These are the activations of a small neural network, seen along a few directions. Each row is one input.
Each table varies a few parts of the input and shows all the possible inputs, shuffled.
Descriptions start from the smaller parts, as in this example, which fits no table here: one of 3 separate values, together with either a single point or one of 9 places around a ring or (one of 6 places along a line, together with one of 8 places around a ring).
Shared parts are said once, and a part with two or three values counts as separate values.

Rows:
r1: [ 22  -9 -12  -1 -22  18  39 -12  24  -9 -15]
r2: [  3  -9  37   5 -18 -10  22  -3  36  10   5]
r3: [ 38 -15 -20  -2 -24  -9  21 -14  21  -8 -31]
r4: [-26   4  -1   2   3 -16 -27  17 -30 -16  22]
r5: [19  7 29 25 -2  1 24 -8 26 46  4]
r6: [ 34 -18  18  -1 -17  15  19 -26  12  -7  -2]
r7: [-23  13 -37 -13  18  18 -10   8 -19 -19  -6]
r8: [-13   1  -7 -12  23  16 -30  -4 -32 -16   5]
r9: [ 18 -16  25  11 -36 -20  25  -9  13  -5  16]
r10: [-24  24   3  10  39   2 -24  19 -17  37  13]
r11: [ -8   8 -46 -15  13  -8 -30   6 -22 -15 -22]
r12: [-41  11  12  -8  22  -8 -27  23  -9   1  11]
Describe the family of inputs behind these rows.
Answer: one of 2 separate values, together with one of 6 places along a line
Changing only the choice among 2 separate values turns r11 into r3. The same change can be made to r10. Which row results?
Answer: r5
Change only the choice among 2 separate values in r9. List by row number the other rows that result.
Answer: r4

Rows:
r13: [-36  21 -15   5  36 -12 -53  25 -55   5  24]
r14: [ 20   5 -49  -2  -4  19  21  -6   8  -4 -34]
r15: [-57   7 -33 -27  13 -27 -52  32 -36 -45   2]
r16: [ 32 -29   8  -4 -48  -2  38 -25  11 -36   5]
r17: [ 1 10 28 13  8 -8  3 -4 20 40  2]
r18: [-12  21   2  14  22   5  13  15  16  44   3]
r19: [-32  14 -16 -21  50  42 -40   2 -42 -14   5]
r20: [ 34  -7 -26  -5 -15   4  12 -24  14  -7 -31]
r21: [  7  -7  47  14  -4 -11  12   4  25  27  11]
r22: [ 41 -25  -6  -7 -26   0  23 -16  17 -17 -21]
r23: [  0 -10  60  19 -30 -10  23  -3  22   6  36]
Describe the family of inputs behind these rows.
Answer: either one of 3 separate values or (one of 2 separate values, together with one of 4 places along a line)
Which of the alternatives is r19?
Answer: one of 3 separate values

Rows:
r24: [  4  -3   9  -4  -7  24  20 -15   7  -2  -4]
r25: [ 23 -15  11  -6  -4   6  10 -11   2 -12   3]
r26: [-22  10  20   6  23   3 -21  17 -14   9  18]
r27: [  3  12 -13   5  -7 -13   3  11  12  12 -12]
r28: [-14  -2  14   4 -13 -19   9  -2   5  -5   6]
r29: [ -1 -11   8  -1  -4 -24   8   8   4   0   1]
r30: [ 14 -17   7  -5 -15 -12   0  -3   2  -5  10]
r31: [-15  12   5  -2  -8  -6  10   3  17   4   3]
r32: [ -4  21  -3   6  33   1 -24  -9 -20  35   7]
r33: [-26  10 -59 -12  16  11 -13  15 -46 -34   8]
r34: [ 4 -3 -5 -2  9  9 13  3 20  9 -8]
r35: [ 20  -9  -4   8 -22 -14  -6  -6  -2  -2   0]
r36: [-33   4  29   7  13   4 -22  29 -13   1  26]
r37: [  2  -8  14   0 -23  -6   1 -13   3 -10  15]
r38: [-15  13   9   6  27   2 -22   3 -19  24  12]
r39: [ 16 -11   3  -9   2  18  19  -6   6   3 -10]
r40: [ 11   5 -17  11   1   8   7   1  16  11 -17]
r41: [-8  5  1  3  0 15 14 -6 21  3 -2]
r42: [ 30  -7  -1   8 -11   4   4 -13  -2  -9  -7]
r43: [ 11  -6  17  -1 -13  11  10 -20   3 -17   9]
r44: [ -3   4  -2  -7   0 -11   9  13  16  10  -2]
r45: [-24   2 -34 -32  22   0 -46   4 -22 -35 -25]
r46: [ 23  -3  -8   4  -5  17  13  -8   2   6 -20]
r47: [  5  -3  -4  12 -12 -26   2   6   1   3  -9]
Describe the family of inputs behind these rows.
Answer: either one of 2 separate values or one of 4 places along a line or (one of 3 separate values, together with one of 6 places around a ring)
Change only the place on the ring of 6 in r25. List by row number the other rows that result.
Answer: r29, r30, r34, r39, r44

Rows:
r48: [16  1 12 18 -1 -4 21  4 22 31 -5]
r49: [-16   2 -10  -6  -1 -22 -26  11 -18 -16   1]
r50: [ 22 -12  22   8 -17   3  15 -14   3  -3  13]
r51: [ 15 -14  13   4 -28 -25  10  -6  16  -5   1]
r52: [  9  -1 -56 -19   3  18  -9  -6 -14 -33 -31]
r53: [-11   0  -3  -2  11   5 -21   1 -31 -12  14]
r54: [ 7  9 17 15 -3  5 16 -8 20 31  0]
r55: [11 -6 32  5 -2  8 12 -7 18 12  5]
r56: [ 38 -15 -33 -12 -22  13  30 -24  15 -21 -33]
r57: [-23  23  -8   2  28   5 -19   6 -10  19   5]
r58: [ -1 -11  20   2 -24  -6  22   1  19  -8  12]
r59: [-21   6   8  -7  26   9 -22   7 -15   3   7]
r60: [-14  15 -13   2  26  -2 -15  20 -10  22   0]
r61: [-31   4  -2  -7   5  -5 -13  16 -14 -19  12]
Describe the family of inputs behind these rows.
Answer: one of 2 separate values, together with either a single point or one of 6 places along a line
Start at r51 and move only the place on the line of 6, one step at a time. The first step leads to r58. Which rows follow, in order?
Answer: r50, r55, r54, r48
Change only the choice among 2 separate values in r49. List by row number the other rows that result.
Answer: r51

Rows:
r62: [ 23  -7  11   7 -11  12  20 -16   8   5   3]
r63: [-25   0  20   2  -5 -23 -10  15  -4  -4  23]
r64: [ -9  -7  10  -4  -9 -22 -13   5  -6 -12   8]
r65: [ 10   3 -37  -9   2   5   8   0   8  -2 -29]
r66: [-21  20   3  11  17  -8  -8  18   6  30   3]
r67: [  5 -14 -19 -13 -22  -6   2  -2  -1 -38 -11]
r68: [-24  10 -16 -16  39  36 -36  -1 -45 -18   9]
r69: [  1  -8  -8  -3 -19 -15  -2   2  -9 -23   3]
r70: [-3  1 40 13  3  6 13  1 11 23 21]
r71: [  6   9 -26   4   6  -3   2   4   1  12 -15]
r72: [ -4  11  -8   5  14  -8 -10   8   4  22 -11]
r73: [ 14  -6  29   7  -1   7   9 -10  11  14   8]
r74: [ 26 -11   1  -5 -14  20  25 -23  15  -9 -12]
Describe the family of inputs behind these rows.
Answer: either a single point or (one of 3 separate values, together with one of 4 places along a line)
Change only the choice among 3 separate values in r63. List by row number the other rows that result.
Answer: r66, r70
Change only the choice among 3 separate values in r73. List by row number the other rows that result.
Answer: r64, r72

Rows:
r75: [ 20   1   0   6  -5  11  22 -16  23  16 -16]
r76: [ 18 -16  25  -1 -17   5  15 -13  11  -6   5]
r77: [-43  20  28   9  28 -19 -25  24 -11  31  29]
r78: [ -4   8 -35  -7  13  -3 -18  10 -15  -2 -17]
r79: [-12   8 -10  -4  25  21 -15   3 -22  -1   8]
r80: [-16   2 -31 -12   1  -5 -15  13 -15 -24 -11]
r81: [ -6   5  51  27  -3 -16   8  12  23  39  24]
r82: [ 28  -7 -11   4 -13  -7  22  -9  20   8 -19]
r83: [ 17 -13  -7  -4 -26  -9  24  -5  21 -14 -11]
r84: [ 18 -16   9   0 -32 -10  18 -14  11 -16   4]
r85: [-10  16 -24  -6  23  14 -17   3 -10   6 -11]
r86: [ 20  -5  15   7  -5  19  24 -14   9  10   2]
r87: [-15  -2   1 -11  14   7 -23   3 -22 -18   8]
r88: [-15  -1 -13  -8  -3  -8 -21   3 -24 -29   5]
Changing only one part turns r82 into r78. The same change can be made to r84. Which row results?
Answer: r88
Describe the family of inputs behind these rows.
Answer: one of 2 separate values, together with either a single point or one of 6 places around a ring
Change only the choice among 2 separate values in r83. List by row number the other rows that result.
Answer: r80
